Each row below holds a small network's activations on one record, seen along a few directions.
Each row is followed by the record's values for the fields ZAP, ZAB, RIKU, NODEL, NUMOZ.
Not every record has every field; a missing one is written missing.
Other fields move the rows too, some of them a lot.
Strong random noise was added to every row along 9 fixed directions; ignore it. To show where, here is one row again and again, with new noise each time:
[ 288 -152 -181  -57  -58 -156 -391  -85 -146  301  573  217  274 -267
  152  -62 -171  411  116  -86 -488 -317 -396 -322  210  447   -6   12
   28]
[ 106   -4 -240 -191   88 -249 -550    8 -480   96  201  151  261  -49
  216   55 -109  256   86 -315 -350 -270 -443 -137   68   55  103  156
  316]
[-280 -287   83  228  250  118  302    0   68  -75   95  121   -4  165
    2  -15 -225  -37  -23  -25  444 -125  178  510 -114  228   32  -11
 -163]
[-365  193  -37   76  248 -245 -232  176  -80 -124  123  201  325  312
  -70  372 -112 -102  384 -434   84   14  248  143 -181   97 -139  139
  158]
[ -78  158   15 -249  -93  -31 -229 -110 -108   95  158  235  140  -64
  -14   97 -164 -103  -78  -32 -280    0   26  -86  159   63   -4    8
  222]
[-291 -100    8  108  184  -61 -210  -66 -397  205 -116  232 -122   62
   -2  307 -426 -181  -43   -2 -184 -833   19   15  139 -108 -473  281
  578]
[-309  249 -116 -106  317  -40 -304   93 -362  -57   49  213  319  126
   71  310 -173 -343   31 -387   65  -87   71   77   -7  -64    6  251
  519]
[-548  255   90  -65 -142 -222   53  -11  233   -5 -287  393  -26  -23
  -83  -16   36 -199 -145 -174  136  180  355  245   20   71 -233   -8
 -152]
[  99   90  133 -596  -25  164  158 -173  229 -171  284    8  -29  -80
 -113 -303  120  301 -287  275 -328  458 -297  -62 -179  -35  494  -31
 -234]
[-277  156  145   24  220  123    3  -33 -123  -48   60 -202  314  223
 -266  182 -238 -162  294 -139   56  275  459  469 -229  204   31 -275
   57]
[-120  -79   13 -264 -251  -61 -251 -186 -447   29 -292  262 -142   63
  188   23 -260 -206 -341  -10  -21 -171  -55  292  296 -246  106  -34
  340]

[ -26 -392  -15  166  537  261  208   22 -326  -69   60 -353   39   95
   46    0 -218  110   92  -81  218 -312 -190  287 -229  -36   76   33
  117]	(ZAP pugal; ZAB rezud; RIKU tid; NODEL dava; NUMOZ geg)
[-161 -151   82  194 -294 -478 -181   22  -18   22 -297  -46 -197   72
 -133   10  177  302  293 -113 -166 -108   57   59  -78  -32 -385 -146
 -215]	(ZAP missing; ZAB missing; RIKU missing; NODEL missing; NUMOZ missing)
[-165 -847  281  337 -451  239  569 -216  326    2 -150  247 -606  224
  213   53 -481 -426 -233  350  859 -322  580  698  545  -13 -170 -241
 -432]	(ZAP missing; ZAB rezud; RIKU vura; NODEL vuz; NUMOZ geg)
[ 320 -382   69 -305    1  179  284   22  284 -434  325  312 -287  383
  220   75 -108  191 -187  332  190   45 -334  -97   45 -299  493  366
 -177]	(ZAP pugal; ZAB rezud; RIKU tid; NODEL dubaf; NUMOZ geg)
[ 332 -409   84  224  -87  104  226  -56   80 -143  237   93 -407  314
  115   74 -179  164   -4  370  114 -400 -222  -78   83 -176  165  210
   71]	(ZAP missing; ZAB missing; RIKU missing; NODEL missing; NUMOZ geg)
[  87 -244   15  605  -96 -172   56  149  353  -93  425 -260  351  410
 -122  229  -92  120  921 -254  366  431  614  341  -76  595 -106 -580
 -678]	(ZAP dobu; ZAB rezud; RIKU tid; NODEL kivan; NUMOZ geg)
[-196  423  -35 -123 -158 -156  -49  -85  -56  174 -615  -27  -57 -425
  -30 -386  383  -60 -441  -29 -231  277  -88 -126   59 -181  -78  -84
   14]	(ZAP missing; ZAB rezud; RIKU tid; NODEL dava; NUMOZ geg)
[  87   95  187 -102 -418   46   72 -202 -124  -40 -604 -311 -221   56
 -117 -250   -6  -94 -184  224   43  525  346  495  120 -175  228 -510
 -205]	(ZAP missing; ZAB vod; RIKU tid; NODEL kivan; NUMOZ missing)
[ 336 -679   69  181   93  224  367  -65  -65 -194  250 -122 -251  233
   25 -176  -72  504 -201  474   98 -311 -486   53 -214  -43  403    8
  -75]	(ZAP missing; ZAB missing; RIKU missing; NODEL missing; NUMOZ missing)
[-127  277  163 -237 -369 -260 -133   95  468   27  212  448  -67   67
 -168  271  178  -67   65   81 -382   82  197 -600  -17  -73 -265   59
   -8]	(ZAP fod; ZAB rura; RIKU tid; NODEL kivan; NUMOZ fuz)
[-187  381  147  164 -274    5  -92 -198 -142  354 -642 -137  -89 -123
 -213   25 -248 -385   31  101 -230  -58  583  194  246   37 -506 -270
  232]	(ZAP missing; ZAB rezud; RIKU tid; NODEL dubaf; NUMOZ geg)
[ 191  237 -184 -180  479  143  -92   55 -279  -24  -39 -586  352 -253
  -76 -309   38  442  257 -288 -323  204 -403  140 -347  150  349   16
 -139]	(ZAP pugal; ZAB rura; RIKU vura; NODEL dubaf; NUMOZ geg)
[  -8 -199   26   73  -14  255  321   78  352  -39  295   79   65 -206
  150 -172  227 -372 -319  -67  533  344  184   41  246  255  204 -140
 -244]	(ZAP fod; ZAB suz; RIKU tid; NODEL kivan; NUMOZ geg)
[ -46   23  137 -260  149  275  332  -43   82    9  -32 -329  -64 -157
 -111 -334  151  127 -328  309    8  315  -98  172 -257  -50  282 -173
 -203]	(ZAP dobu; ZAB vod; RIKU tid; NODEL dava; NUMOZ geg)
[  37   89   64 -312  -95   -5 -239  -42 -362 -109  -50 -521  275  290
 -116   38 -127   73  367 -142  -16  617  251  620 -224   10  422 -567
 -116]	(ZAP dobu; ZAB vod; RIKU tid; NODEL vuz; NUMOZ geg)
[-272   90  107   22   15  -12   21  -67  103  173 -194 -246 -144 -178
 -211   76  -81  -32  306 -103 -165 -119  292   51   10  150 -593  -92
 -112]	(ZAP pugal; ZAB missing; RIKU missing; NODEL missing; NUMOZ geg)
[ 237  673 -115   50  139  -60 -385  168  211  184  616   39  670  -52
 -272  389   28   53  559 -145 -683  163  172 -834 -116  329 -195  204
  283]	(ZAP missing; ZAB rura; RIKU vura; NODEL dubaf; NUMOZ missing)
[ 189  349  -42 -397   37  256 -122 -139 -152   39  253  -54  376 -116
 -115  -47  -82  -65 -187   75 -299  366  -73 -153   44   71  409  -47
  288]	(ZAP missing; ZAB suz; RIKU tid; NODEL vuz; NUMOZ missing)
[-228  362  -61  -63 -137 -207 -292   86 -158  -82 -191   26  200  -11
  -24  155  172 -334  101 -406   -1  450  272   24   76  -99   -7  -91
  124]	(ZAP missing; ZAB missing; RIKU missing; NODEL missing; NUMOZ missing)
[-187 -305   69   81  452  178  101  -20 -403   43 -254 -670   29  -27
  -93 -243  -55  258  179 -100  154  -77  -55  606 -478   79   20 -393
  -62]	(ZAP fod; ZAB rezud; RIKU tid; NODEL dava; NUMOZ geg)
[ 301  106  -88 -583  234  163  -49    3   91 -174  388 -362  -19 -204
  -54 -250  396  434 -124   61 -398  304 -610 -518 -303 -306  413  207
  -54]	(ZAP missing; ZAB suz; RIKU tid; NODEL dava; NUMOZ missing)
[-225  249  157   53 -337   33  142 -108  394  243   29  355   50 -253
 -154  164 -286 -295   -9  108 -124   14  557 -129  328  372 -447  -80
  -39]	(ZAP missing; ZAB missing; RIKU missing; NODEL missing; NUMOZ geg)
[ 105 -255  234 -150  281  535  234 -185 -345  -60   51 -446 -140  192
 -149  166 -341 -222  -22  454   25 -157  172  263 -181 -198  226 -170
  395]	(ZAP fod; ZAB missing; RIKU missing; NODEL missing; NUMOZ tak)
[ 137 -370 -145 -206  -18 -296 -155  107 -477 -390 -141   62   43  511
  338 -129  -36  448   34 -185  344  177 -495  586 -295 -214  709  -40
 -165]	(ZAP dobu; ZAB rezud; RIKU vura; NODEL vuz; NUMOZ geg)
[ 289  -68  168   79  120  246  267  -20  314 -155  478 -270   63  270
 -219   74 -182  117  353  210  -19  276  201   59 -178  154  296  -64
 -311]	(ZAP missing; ZAB rezud; RIKU tid; NODEL dubaf; NUMOZ missing)
[ 322 -157 -100 -148  440  128  155  -76  -87   39   62 -263 -166 -316
   63 -327  116  448 -214  255 -259 -396 -651 -240 -226 -141  204  348
   -8]	(ZAP fod; ZAB rezud; RIKU vura; NODEL vuz; NUMOZ tak)
[ -42 -180 -182  119  301 -225 -363  108 -444  196 -197 -243  -33   25
   53   -6  -39  422  286 -190 -406 -651 -356  -49 -212  -40 -326  136
  244]	(ZAP pugal; ZAB rezud; RIKU vura; NODEL dubaf; NUMOZ geg)
[  70  -25 -101  360  142 -202   59  113  294  223  156 -259  167 -362
  -64 -349  397  488  265 -198 -132  146 -141 -194 -204  420 -191 -112
 -569]	(ZAP missing; ZAB rezud; RIKU tid; NODEL dava; NUMOZ missing)
[  19  -76   92  -80 -486 -195 -354  -88 -358  -32 -364    9   71  198
  171  126 -149 -225  164 -294  260  334  373  570  278  -30   82 -422
 -129]	(ZAP missing; ZAB vod; RIKU tid; NODEL vuz; NUMOZ fuz)
[-261 -124   29  506  302   95  133   84  -50  -59    5 -138   79  468
 -172  438 -409 -222  541 -195  510 -274  598  507 -142   92 -355   28
   60]	(ZAP missing; ZAB suz; RIKU tid; NODEL vuz; NUMOZ missing)
[ 119  -78 -228  128  -87   77   15   38  344  225  384  723  -94 -368
  276   40  -43 -225 -475  133   55 -478 -212 -728  467  112 -263  500
  194]	(ZAP missing; ZAB rura; RIKU tid; NODEL kivan; NUMOZ missing)
[ 105 -165  199 -391 -364  183 -261 -273 -306  320  108  -80   32 -273
 -122  -12 -145 -188 -330  312 -468   99   90  -43  262   68  -28 -579
  293]	(ZAP fod; ZAB vod; RIKU tid; NODEL dava; NUMOZ geg)
[  32  235 -152 -258  122  140   99  -37  206 -107   79  121  -67 -279
  176 -182  117 -115 -365  -39  119  206 -233 -226  135  -87  177  308
  -78]	(ZAP missing; ZAB vod; RIKU tid; NODEL kivan; NUMOZ geg)
[ 226  -49 -412  224  -99 -526 -547  165 -390   -5  -32    1  399   64
  297 -129  225  500  354 -543   -6  121 -448  120  -72  295  319 -144
 -144]	(ZAP fod; ZAB missing; RIKU missing; NODEL missing; NUMOZ geg)
[  47 -394  149   44 -579 -424  -76   10  142 -199   49  476 -344  477
   76  177   94  311  -27  265  -54  -83 -147  -96   36 -253   53 -106
 -139]	(ZAP fod; ZAB missing; RIKU missing; NODEL missing; NUMOZ geg)
[-298  139 -136   91 -101 -470  -91  102   98  -37 -434  258 -153  -74
  135 -167  298  321 -170 -207   22 -123 -156  -81  -97 -124 -299  176
 -211]	(ZAP missing; ZAB vod; RIKU tid; NODEL kivan; NUMOZ missing)
[ -13  324  196 -156    2  214  211 -181   68   86 -294 -231 -205 -271
 -196 -285   71  -31 -306  322 -233  121   65  -25  -83 -108  -19  -76
  -90]	(ZAP missing; ZAB vod; RIKU tid; NODEL kivan; NUMOZ fuz)
[-396  154   76 -284  129 -311   56  196  224 -187 -373 -174 -139  -58
  -78 -202  676   76  -44 -306   32  413  -90  -52 -446 -360  -82   39
 -255]	(ZAP fod; ZAB rezud; RIKU tid; NODEL dava; NUMOZ geg)
[  16 -187 -208  313  333  151  240  152  150  -46   67  -37  -21 -217
  239 -295  279  -84 -267  -71  434 -137 -258 -155    1   19  153  209
  -40]	(ZAP fod; ZAB rura; RIKU tid; NODEL kivan; NUMOZ geg)
[ -45 -140  122 -284  444  503  196 -205 -530  116 -486 -814 -264 -181
 -201 -286  -53  -83 -315  261 -119 -124 -217  436 -359 -347  173 -251
  345]	(ZAP fod; ZAB rura; RIKU tid; NODEL dava; NUMOZ geg)
[ 743  -35 -140 -158  202  418 -162 -173 -433  105  380 -726  267 -284
   25 -336 -133  367  162   57 -352  120 -425   73  -22  153  559 -204
   23]	(ZAP missing; ZAB suz; RIKU tid; NODEL dubaf; NUMOZ missing)

Which values does each new row have?
[-511  648  -13  -14  469 -126  -38  312  391 -166  161  203  343  -71
 -218  194  357 -225   50 -302   24  304  236 -390 -418   38 -194  308
  198]	(ZAP fod; ZAB vod; RIKU tid; NODEL kivan; NUMOZ geg)
[-133  425 -135 -169   -7 -159 -270  -16   32  131 -110   68   43 -212
  -79  150   86 -132  129 -174 -306  -41   53 -427  116  -53 -410  299
  218]	(ZAP missing; ZAB missing; RIKU missing; NODEL missing; NUMOZ missing)
[-275   70  134   61 -394 -187  114  -94  297  -58 -294  357 -537  154
 -136  222  -79 -186  -45  256  -77 -291  279  -93  196 -343 -489  114
   -9]	(ZAP fod; ZAB missing; RIKU missing; NODEL missing; NUMOZ geg)
[  52  420  151 -328  -22  387  390  -97  437 -123  111   -7 -100  -67
 -230 -108   90 -302 -356  306  -15  529  182 -200   76 -134  296   98
  -56]	(ZAP missing; ZAB suz; RIKU tid; NODEL kivan; NUMOZ missing)
[ -25  332  108 -137 -276  -20  130   52  393 -297   59  299   24  231
 -101  298  119 -457   56   38  236  526  430 -172  115 -180  223   63
   17]	(ZAP fod; ZAB missing; RIKU missing; NODEL missing; NUMOZ tak)
[ 338  208    3  -30 -323  -16   -9  -32  270  -53  322  -87  378  135
 -102  -28  -35  150  472 -149   39  830  282  178  -20  470  409 -392
 -429]	(ZAP missing; ZAB missing; RIKU missing; NODEL missing; NUMOZ geg)
[  95   36  -93 -176 -329 -152  134  129  235 -333  -71  414   94  104
  268 -256  312   -8 -394  -11  499  751 -183  139   71  -54  696  -78
 -378]	(ZAP dobu; ZAB rura; RIKU tid; NODEL dava; NUMOZ geg)
[ -68  -65  234 -303 -406   68  202 -259  183   73 -425  -44 -641  -78
 -145  -59  -41  153 -281  474 -363 -197  -17  -49  126 -382 -274  -30
 -113]	(ZAP pugal; ZAB missing; RIKU missing; NODEL missing; NUMOZ geg)
[  61 -237   21 -179 -340  272  257  -93  151   35  104  293    9 -300
  277 -339  -39 -152 -427  -20  447  423   72  327  367  357  417 -277
 -419]	(ZAP pugal; ZAB missing; RIKU missing; NODEL missing; NUMOZ fuz)
[ 552 -216 -150  -76  154 -117 -316  141 -319 -302  313 -344   59  385
  196  188   39  292  436 -205  -77  -33 -563 -227 -101 -486  511  225
  211]	(ZAP missing; ZAB rura; RIKU tid; NODEL dava; NUMOZ geg)
[ 183  145   90 -230  -78  171  135  -48  192 -152  110   -4   41  110
  -97   10   45   29   -5  140  -96  434  -43  -11  -14 -128  376 -110
 -139]	(ZAP pugal; ZAB rura; RIKU tid; NODEL dava; NUMOZ geg)
[ -36 -154   47   57  243  237  217 -176 -424  255 -353 -536  -82 -312
 -147 -501 -188  305 -268  297 -192 -252 -199  471 -367  159   39 -368
  -12]	(ZAP dobu; ZAB rezud; RIKU tid; NODEL kivan; NUMOZ geg)
[ 273  213   70  -77 -367 -147 -361 -148 -307   64  -66   47  -14  149
 -195  284 -213  126  148  259 -686 -182   -2 -383  117 -196 -169  -33
  487]	(ZAP missing; ZAB missing; RIKU missing; NODEL missing; NUMOZ missing)
[ -81   44  -22  145 -484 -533 -230   57  171 -120 -177  553 -157  211
   71  222   73   53   97 -162   32 -110   60 -150  153  -85 -153  136
 -134]	(ZAP missing; ZAB missing; RIKU missing; NODEL missing; NUMOZ fuz)
[-173  194   36  -49  150   32  338   46  -94 -359 -679 -227 -184  289
  -13 -190  117   -8  -74  -83  541  338  132  765 -300 -319  372  -36
 -273]	(ZAP fod; ZAB suz; RIKU tid; NODEL dubaf; NUMOZ tak)
[-246  324   26  -98  -43 -104 -246   25  -65  306  -50  151  163 -255
 -110  137  103 -177  -29  -87 -277  -23  236 -247   37  110 -415 -123
  179]	(ZAP fod; ZAB vod; RIKU tid; NODEL dava; NUMOZ fuz)
[-123  415   43   57 -470 -296 -232  -43 -127  -61 -532   85   18  176
  -77  132  -63 -350   76 -244   92  338  473  267  252 -185  -32 -249
   69]	(ZAP missing; ZAB suz; RIKU tid; NODEL kivan; NUMOZ missing)
[-184  398 -338   56 -184 -423 -453  245   71   13   16  592  344 -339
  407   45  368 -378 -142 -740  351  315   17 -270  378  180   12  255
   61]	(ZAP missing; ZAB missing; RIKU missing; NODEL missing; NUMOZ missing)
[ 294   77  275  -57 -242  209   49 -171  173  -72  340 -259   63  135
 -305  117  -58   90  169  519 -436  270  210 -201 -114   31  164 -333
   77]	(ZAP fod; ZAB missing; RIKU missing; NODEL missing; NUMOZ geg)
[ -84 -189  134  244 -201 -373 -227   77 -194  -13 -177 -244   -9  442
 -193  290   74  293  412   19 -238  -27  174   57 -290  -73 -237 -404
   92]	(ZAP fod; ZAB missing; RIKU missing; NODEL missing; NUMOZ geg)
